Each row below holds a small network's activations on one input, seen along a few directions.
In each table, some parts of the input vary, and every possible input appears once, in random order.
Descriptions start from the smaller parts, as in this example, which fits no table here: one of 8 places around a ring, together with either a single point or one of 11 places around a ring or (one of 3 separate values, together with one of 4 places along a line).
Shared parts are said once, and a part with two or three values counts as separate values.

Other details of the inputs vary at random and push rows far along two fixed directions, the same in every table; ignore that.

A family of inputs:
x1: [ 93  33 -40  23 -66  78 -72  49 -47  23 -26]
x2: [-45  22 -31  68 -76 -17  18  80 -50   9  50]
x3: [ 37   8  19 -29  40  25 -25 -19  27   6 -43]
x4: [ 37  -3 -33 -13  39  -4  -8 -33  -8  21 -29]
x5: [-18 -30  42 -39  69  -5  21 -69  69 -18 -12]
x6: [-37  20 -36  58 -72 -35  11  88 -65 -18  51]
x7: [ 74  36 -82  26 -60  60 -59  27 -62  60 -14]
x8: [ 86  30 -47  26 -80  45 -50  35 -71  40 -64]
x9: [-101   -7   19   20  -22  -78   61   37   20  -33   80]
x10: [ 39   9  12 -26  35  37  -6 -42  13   1 -30]
x11: [ 32  -2   3 -11  32  36 -14 -46  13   1 -40]
x12: [ 43   2  11 -34  28  40 -10 -43  22   2 -17]
x13: [-15 -31   5 -36  69 -46  26 -51  44   0   2]
x14: [-100  -39   63   39  -15  -45   45   24   18  -42   79]
x15: [-103  -16   17   20  -18  -91   56   54    8  -43   81]
x16: [-31  -1  11 -44  69 -41  27 -54  44   2  -7]
x17: [ 25 -12  16  -7  38  33 -29 -51  -1  15 -27]
x18: [-30   6  -3  51 -93  16   2  91 -43 -31  50]
x19: [-13 -27  45 -56  45 -44  26 -49  61   5 -39]
x20: [ 27   2   8 -37  36  36 -20 -28  10   1 -43]
Each input here is: one of 2 separate values, together with either a single point or one of 4 places along a line or one of 5 places along a line.
Changing only the choice among 2 separate values turns x13 into x4. The same change can be made to x14. Which row results? -> x17
Change only the choice among 2 separate values in x12. List by row number the other rows that result. -> x10
Change only the choice among 2 separate values in x2. List by row number the other rows that result. -> x7

A family of inputs:
x21: [-42 -46  70 -63 104 -26  28 -90  96  -1  -6]
x22: [-47 -19  49 -19  39 -29  39 -14  43 -37   1]
x23: [ 69  16  -9 -22  25  52 -48 -22 -12  17 -61]
x24: [ 70   4 -43 -29  13  18 -38 -26  -7  35 -38]
x25: [-11  11 -25  35 -45 -25   9  32 -40  16  -1]
x26: [ 56  12 -45 -20  25  29 -42 -34 -27  25 -32]
x27: [ 75  13 -14 -32   6  56 -38 -32   0  22 -44]
x28: [ -9  24 -36  23 -33   0   2  41 -22   5  36]
x29: [-49 -16  15 -31  41 -46  25 -20  36 -12  29]
x30: [ 70  17  -9 -33  16  52 -53 -17   1  24 -53]
x31: [ -9  12 -25  24 -54 -24   6  38 -27  23   6]
x32: [-40  18 -24  45 -33 -19  23  52 -32 -14  49]
x33: [-32   4  15  49 -59  -5  26  55 -31 -34  38]
x34: [-45 -23  50 -16  30 -25  31 -28  56 -20  21]
x35: [ 36   2 -36   8  -7   0 -17   2 -29  13 -15]
x36: [ -4   3   1  46 -44  17  -1  26 -28 -14  18]
x37: [-42 -12  15  64 -53   1  15  45 -32 -18  46]
x38: [-46 -18  49 -29  29 -28  35  -8  55 -30   9]
Changing only one part turns x36 into x34. The same change can be made to x26. Which row results? -> x29
Describe the family of inputs behind these rows. -> one of 2 separate values, together with either one of 4 places along a line or one of 5 places along a line
